These are the activations of a small neural network, seen along a few directions. Each row is one input.
Each table varies a few parts of the input and shows all the possible inputs, shuffled.
A made-up example of a description, with smaller parts first: one of 3 separate values, together with either a single point or one of 9 places along a line or (one of 4 places along a line, together with one of 8 places around a ring).
Shared parts are said once, and a part with two or three values counts as separate values.
In the rows, 128 means zero.

Other details of the inputs vary at random and push rows far along two fixed directions, the same in every table; ignore that.

A family of inputs:
x1: [127 146  99 121 147 133 110 121 145 150 130 139]
x2: [125 137  89 116 141 108 104 125 126 208 141 129]
x3: [102 137 155 117 113  83 149  89 124  98 122 152]
x4: [235 146 138 215  89 145 197 122 149  75 144 104]
x5: [ 49 112 145  85 134  99  71 147 112 167 112 161]
x6: [ 91 113 212 132 100 143 112 140 129  52 110 132]
x7: [ 69 104 126  80 125 117  81 155 127 183 139 157]
x8: [ 88 121 204 127  98 122  83 118 102  93 116 142]
x9: [154 138 189 173 108 148 160 109 112  27 101  92]
x10: [176 134  33 118 161 138 158 144 145 207 158 123]
x11: [119  98 170 119 110 145 101 142 102  88 139 135]
x12: [153 138 167 166 100 125 125 113 127  79 112 151]
x13: [169 123 152 164 112 152 182 135 130  75 121 101]
x14: [222 161 124 207 118 154 201  99 158  55 113  94]
x15: [105 136 163 142 123 128 130 129 136 104 111 119]
x16: [179 149 117 181 127 140 203 123 142  96 114  82]
x17: [150 117 177 156 103 148 118 118  99  67 133 124]
x18: [200 155 122 191 101 134 164 106 149 116 135 129]
x19: [150 126  70 115 133 122 120 142 144 201 157 143]
x20: [136 103 197 155  92 145 139 140 109  62 129 114]
x21: [134 108 201 158  77 136 130 136 123  73 128 125]
x22: [127 121 147 129 126 147 124 132 146  81 120 130]
x23: [ 66 105 203 102 119 149  61 122 108  47 107 144]
x24: [ 94 135  95  71 142  86 102  87 122 153 140 180]
x25: [ 66 109 126  87 137 112  77 152 104 185 140 131]
x26: [125 121 111 104 146 146 108 128 107 132 132 130]
x27: [ 77 102 193 114 115 144 104 142 129  64 108 128]
x28: [120 124 109 122 144 131 140 140 115 166 133 110]
x29: [234 157 136 221  94 143 186 106 139  80 140 103]
x30: [ 62 105 110  58 144 108  54 156 121 184 130 185]
x31: [110 144  81 108 168 121 114 122 145 179 120 120]
x32: [130 126 160 137 126 139 127 121  99 105 123 110]
x33: [230 152  54 172 142 148 210 127 159 145 142 103]
x34: [143 132  73 116 133 122 123 140 152 196 151 151]
x35: [ 80 130 199 121 120 131  85 119 113  76 105 131]
x36: [191 161  46 150 165 129 183 117 140 191 133  95]
x37: [ 62 108  97  66 147 100  76 161 131 210 128 171]
x38: [ 53 102 184  76 124 141  55 146 116  88 121 159]
x39: [140 124 155 143 102 133 103 118 116 112 137 139]
x40: [ 57 104 197  92 115 121  47 135  78 110 127 136]
x41: [166 132  83 147 127 122 158 147 147 181 152 114]
x42: [ 45 113  88  56 176 119  83 150 123 193 118 127]
x43: [ 67  92 201  88 118 154  76 142 107  39 108 139]
x44: [ 80 126  70  55 151  75 123 114 140 197 145 173]
x45: [201 166  76 194 121 114 203 119 170 184 136 107]
x46: [115 115 151 127 126 144 141 141 138  84 111 112]
x47: [ 99 135  83 110 163 121 128 136 150 181 120 116]
x48: [111 131  34  73 180 132 103 137 128 203 139 132]
x49: [125 132  70 111 163 127 148 140 126 193 131 108]
x50: [122 105 158 126 117 146 136 147 113 105 132 118]
x51: [ 91 115 180  90 102 100 112  96 115  57 128 178]
x52: [158 136  83 151 142 122 164 134 131 185 141 102]
x53: [130 113 180 135 111 155 110 122  94  67 129 127]
x54: [178 143  47 143 152 135 195 142 162 169 134  97]
x55: [ 93 139  81  92 158  92  86 132 127 219 122 158]
x56: [226 157 144 221 106 137 201 102 129  87 128  84]
x57: [136 152 167 141 107  88 156  68 122  70 117 146]
x58: [125 148  56 105 178 121 130 124 143 192 121 110]
x59: [133 116 139 121 125 152 134 138 124  75 123 121]
x60: [181 152  59 167 133 110 177 127 158 215 144 107]
Description of these inputs: one of 5 places around a ring, together with either a single point or one of 11 places around a ring.
Changing only the place on the ring of 5 turns x60 into x39. The same change can be made to x15. Which row results?
> x1
Changing only the place on the ring of 5 turns x22 into x31. The same change can be made to x19. Which row results?
> x2
Which other rows agree with x13 in the place on the ring of 5? List them by row number.
> x6, x7, x20, x21, x27, x37, x41, x44, x46, x50, x54
Start at x20 and move only the place on the ring of 5, one step at a time. The first step leads to x52. Which rows follow, in order?
> x56, x17, x11

A family of inputs:
x61: [117 124 109 131 132 116 144 141 150 174 128 110]
x62: [169 162  59 147 159 106 172 112 168 157 127 111]
x63: [ 65 115 148  92 138 109  64 130  86 162 119 144]
x64: [168 166  71 168 155 111 156 116 139 195 130 112]
x65: [174 151  69 145 134 107 187 106 155 178 135 142]
x66: [ 95 126 113 123 144 119 127 146 152 175 129 112]
x67: [175 117 196 178 108 160 174 126 116  34 108 101]
x68: [159 145 200 203  89 137 176 124 139  45 105  96]
x69: [108 134  93 100 144 101 133 126 138 153 115 148]
x70: [170 161  58 135 151 109 163  99 155 176 136 116]
x71: [ 71  94 116  75 140 148  72 151  95 137 143 134]
x72: [ 54  93 184  75 111 126  55 145 108  81 112 178]
x73: [181 135  71 166 128 133 167 147 179 189 144 111]
x74: [190 140 182 188  87 147 152  97 140  32 123 121]
x75: [130 120  94 101 148 161 109 153 133 157 139 122]
x76: [160 133 196 183 121 161 172 127 128  26  98  95]
x77: [132 118  83 121 145 143 135 130 119 154 131 107]
x78: [ 43 109 196  73 116 118  62 110  97  97 119 161]
x79: [123 123  94 100 145 104 120 120 130 154 132 134]
x80: [140 135  97 114 141 113 129 104 130 157 141 129]
x81: [ 65  84 160  66 146 149  67 165  91 115 134 146]
x82: [ 32 115 169  70 133 113  73 126 111 118 113 169]
x83: [116 139 108 114 138 113 117 134 119 176 125 122]
x84: [172 137 188 179 102 164 181 118 124  29 109  86]
x85: [125 132 102 105 132 117 116 115 130 163 158 155]
x86: [157 163  55 142 156 103 179 121 169 168 122 129]
x87: [170 135 189 182  78 141 162 108 142  40 113 148]
x88: [ 64 102 170  79 118 124  54 152  84 132 141 149]
x89: [ 68  99 201  84 107 128  58 120  89  65 139 154]
x90: [121 133  93 100 141 110 122 105 131 184 145 148]
x91: [185 135 196 208  83 145 138 114 114  56 116 122]
x92: [125 128  81 120 148 141 136 128 125 150 121 105]
x93: [107 148 105 109 148 114 120 106 141 164 134 141]
x94: [163 116 199 193  76 142 168 136 138  52 136 105]
x95: [124 140  95 115 162 149 139 139 137 151 129 101]
x96: [133 127  97 115 163 138 144 142 131 154 116 114]
x97: [180 152  69 150 139 114 164 126 137 199 139 110]
x98: [185 138  44 154 145 157 157 135 153 167 137 106]
x99: [123 135 105 128 131 114 141 141 138 172 123 117]
x100: [148 136 102 132 128 131 112 142 133 171 135 130]
x101: [ 78 100 129  65 145 152  78 160 100 140 150 133]
x102: [ 72  97 211 110 103 126  53 135  67  89 132 153]
x103: [176 156  58 142 150 102 175 110 161 160 126 114]
x104: [166 168  70 156 151 116 162 127 150 192 131 104]
x105: [ 47  95 162  62 127 107  72 135  99 114 116 169]
x106: [164 125 204 191  77 135 170 125 123  53 113 104]
x107: [185 142 188 189  81 146 157  95 142  43 125 135]
x108: [131 126  77 100 147 117 104 133 147 164 135 145]
x109: [ 70  98 134  62 149 147  81 149  97 147 133 126]
x110: [169 127 197 191  74 140 165 136 125  49 130 112]
x111: [110 146  98 106 156 113 114 109 139 155 132 128]
x112: [172 133  78 161 132 118 183 135 164 193 142 100]
x113: [184 119 189 183 105 175 158 138 131  31 109 112]
x114: [179 135 179 183  83 127 179 116 134  26 124 136]
x115: [186 146  69 163 127 131 164 147 166 188 138 118]
x116: [ 45 106 205  84 106 116  83 118  99  76 104 169]
x117: [127 127 110 128 138 110 110 123 103 184 134 133]
x118: [ 60  95 155  63 129 113  57 139 100 106 138 159]
x119: [ 49 107 122  78 156 144  73 142 105 135 118 121]
x120: [119 130  86 100 135 110 129 127 135 176 149 167]
Changing only one part turns x115 into x68. The same change can be made to x91. Which row results?
> x64
Changing only one part turns x84 into x109. The same change can be made to x70. Which row results?
> x80
What is each input in this table made of?
> one of 5 places along a line, together with either one of 3 separate values or one of 4 places along a line or one of 5 places around a ring
Change only the place on the line of 4 in x99. List by row number the other rows that result.
> x61, x63, x83
Change only the place on the line of 5 in x92. List by row number the other rows that result.
> x71, x77, x98, x119
Which other rows agree with x89 in the place on the line of 5? List them by row number.
> x71, x81, x85, x88, x94, x101, x102, x110, x114, x118, x120
Start at x116 and move only the place on the ring of 5, one step at a time. The first step leads to x78. Which rows follow, in order?
> x70, x103, x69
Change only the choice among 3 separate values in x113. List by row number the other rows that result.
> x75, x98
